Input: [-63  44 -60  -9 -37 -36  29]
Output: -36
Input: [-81 -12   3  45]
Output: 3
Input: [89 75 16 53]
Output: 16
Input: [ -4  63   0 -60 -64 -78   0]
Output: -78
Input: [  5  17 -23  73 -18  -7 -20]
Output: -7
Input: [ -3  -1 -22  11 -86]
Output: 11
Input: [-26  80  21 -35   0  29   4]
Output: 29
---
-14	31	-1	-46	5	16	11
17	58	-63	41	-1	14	67
-73	12	-59	6	49	-73	-26
Out: -1

44	-14	10	6	26	86	14
-1	-53	-13	20	-33	-3	18
-7	-2	22	7	-19	-21	-5
Out: 10

6	4	43	52
40	2	5	57
12	0	23	67
Out: 43

19	-10	-13	65
2	7	-42	18
-31	57	-38	-12
Out: -13

-4	2	-1	1
2	-1	3	-3
-56	83	85	73
Out: -1

-1	3	-6	0	-22	-1	-5
5	-47	15	16	75	5	21
-1	-12	1	3	-2	-1	-5
Out: -6

30	-15	19	54	38	-29
3	-48	9	57	26	-35
25	-16	-79	-16	-55	7
Out: 19

5	4	22	-22	-31	-41	16
-68	2	-37	29	-47	-45	-15
60	-24	36	-52	49	1	-12
Out: 22

20	20	-66	36	58	-21	-6
68	-7	31	-12	-76	-8	66
34	-57	-19	-17	-59	-26	65
Out: -66
---
-38.1,103.4,117.0,-148.9,35.0,-85.7,-28.4 | 117.0

2.6,100.7,83.8,-117.5,172.6,-95.2 | 100.7

86.08,102.43,-172.16,133.47,96.01,143.00 | 102.43

1.301,-1.716,-0.061,2.053
-2.035,1.857,-0.454,0.360
| 2.053

0.057,0.096,-0.100,-0.032,-0.013 | 0.057

127.9,33.8,-60.3,148.9,80.4,-103.2 | 33.8
---
[-65 -39 -48   2] out -39

[[-33  16 -42 -43  88]
 [-10  22  -6 -26 -10]] out 16

[[-56  24 -18  32 -17 -57  34]
 [-89  32  22  25  -4  10  40]
 [ 56 -15 -11  30  21  -8 -49]] out 24

[ 27  37 -66 -82   9 -28 -24] out 37

[[ 21 -16   1 -45 -78]
 [-13   2 -32 -53 -73]] out -16

[[ 72 -66  61  75 -72]
 [  9  17  32   9   6]] out -66

[-34 -69 -15  88   3  28] out -69

[[ 36  -5  -7  31  58  26]
 [  6  73   0  56 -46  11]] out -5
---
-24	-9	-71	37 -> -9

53	28	-18	-45
-25	18	-20	41
40	42	49	-73
-> 28

29	1	-18	-88 -> 1

64	20	79	10 -> 20

-57	-30	-69	-29 -> -30

-23	58	-18	73 -> 58
---
[[ -8  68 -68 -10]
 [-64  63 -80 -14]
 [-59  62 -42 -38]] yields -68

[-71  11  38 -85  26] yields 38

[[-21 -18 -29   1  23]
 [ 18  -9 -15   9  69]] yields -29

[[-18  -2 -10 -10 -15]
 [-25 -15 -18 -15 -11]
 [ 89  16  55  71  37]] yields -10

[[-11 -89  -6  67   1]
 [ 40  59 -89 -77  43]] yields -6

[[ -3  -1 -43  -8]
 [ 60  -3 -75  17]] yields -43

[-65 -50 -61 -36] yields -61
---
[[-12  -4  -1  17  -8 -48 -62 -27   0 -52  29 -25  23]
 [ -8  21  12 -10  39  -9  32 -47 -12 -10 -10  44  19]
 [-21   9  -6 -28  22   3 -17 -51 -15 -38  19  13  19]
 [ 26  15  26 -62 -27 -30  -6 -27  33 -77 -67  30  32]
 [ 10  30  32   1  64 -39  20  18 -18  56   7   6  -2]
 [-43 -24 -39  59  -6 -21  10  76 -67  15  46 -39 -64]
 [ 49   0  48 -57 -46 -32  30  -7  43 -41 -53  35  29]
 [ -7  22  10 -13   4 -56  -9 -69  12 -81 -19  33  13]
 [ 52 -11  44  23 -11  29  10  54  23  66 -22   4   9]] => 19

[[  5 -62  12  28   5  27   4  -3  -9   6  -2  -3]
 [ 26 -10 -57  -9   9   7  -1 -16   3 -13  11 -23]
 [-12  -5  18 -14 -18 -49  13 -19  28  -8  -9  13]
 [-43 -24 -54 -19 -13  42  -9   8 -32 -27 -28  28]
 [ 13   3 -85  -5   3  10  -9   8  50  10  -6   3]
 [-14 -60  20  17  11  52  31  -3  27 -12  13  29]
 [-63  12   0  44 -25 -33  14   8  -9  15  11 -17]
 [  3  28  -1   4  42  32   0 -76  12 -10  -5  28]
 [ 60   1 -30  -6  -3  26   0  17  23   9  -5  -5]
 [-30  44 -56   1  21  41   7  32   0  23 -20  22]
 [ 43 -46 -15  15  -5 -34  19 -20  -7  -3 -11  46]] => 13

[[ 39 -21 -19   6 -32  10 -65]
 [ 35  28  37 -12  50  49 -31]
 [  0 -26 -37   9 -44 -20 -30]
 [-53  -2  10   4  -5 -29  49]
 [ 29  28  31 -11  47  40 -20]
 [ 46  11  -3  -5  23  33 -44]
 [ 26  12   7  -6  25  30 -41]
 [ 60  24  18 -10  37  47 -36]
 [-18  27  31 -10  44  28  10]
 [-51 -14 -11   7 -21 -34  42]
 [ -9 -28 -28   9 -48 -10 -38]] => -30

[[ 61 -55 -77  25  37  54  65 -10 -59  12  68]
 [-16  33 -36  50 -48  63  -5  44   8  64  48]
 [-74 -57  56 -50 -76  37  34 -72 -41  15   8]
 [ 61 -24  50  -4 -54  18  26  75  37  56 -12]
 [  4 -17  29 -51  36 -32 -57  11 -58 -76  42]
 [  5  -7 -12 -73  63 -10  66 -78 -40 -44  19]
 [-39  45 -58  37 -71  -3 -46  57 -17  69 -56]] => 8

[[ -5  -3 -11 -41 -26   8   2  44  11  40]
 [ -6   4  -1   5  -8   0  40   6  17  31]
 [ -8   2   4   5   0  13  47  85 -42   8]
 [  5 -12  -7  36  -9 -13   3 -56  -9  11]
 [  6 -36  -9 -21   3  12   5 -61 -78   0]
 [ 12  19  16 -31  38   4  11 -37   6 -10]
 [  0  -4  16 -19 -13   3  20 -32  13  -5]
 [  3  12  20  20 -21  -8 -34  13  48  33]
 [ -1 -33  -2  11   5  13  29 -45  16  24]
 [ -7  13  14 -23   3 -13  13  -9 -22 -29]] => 8
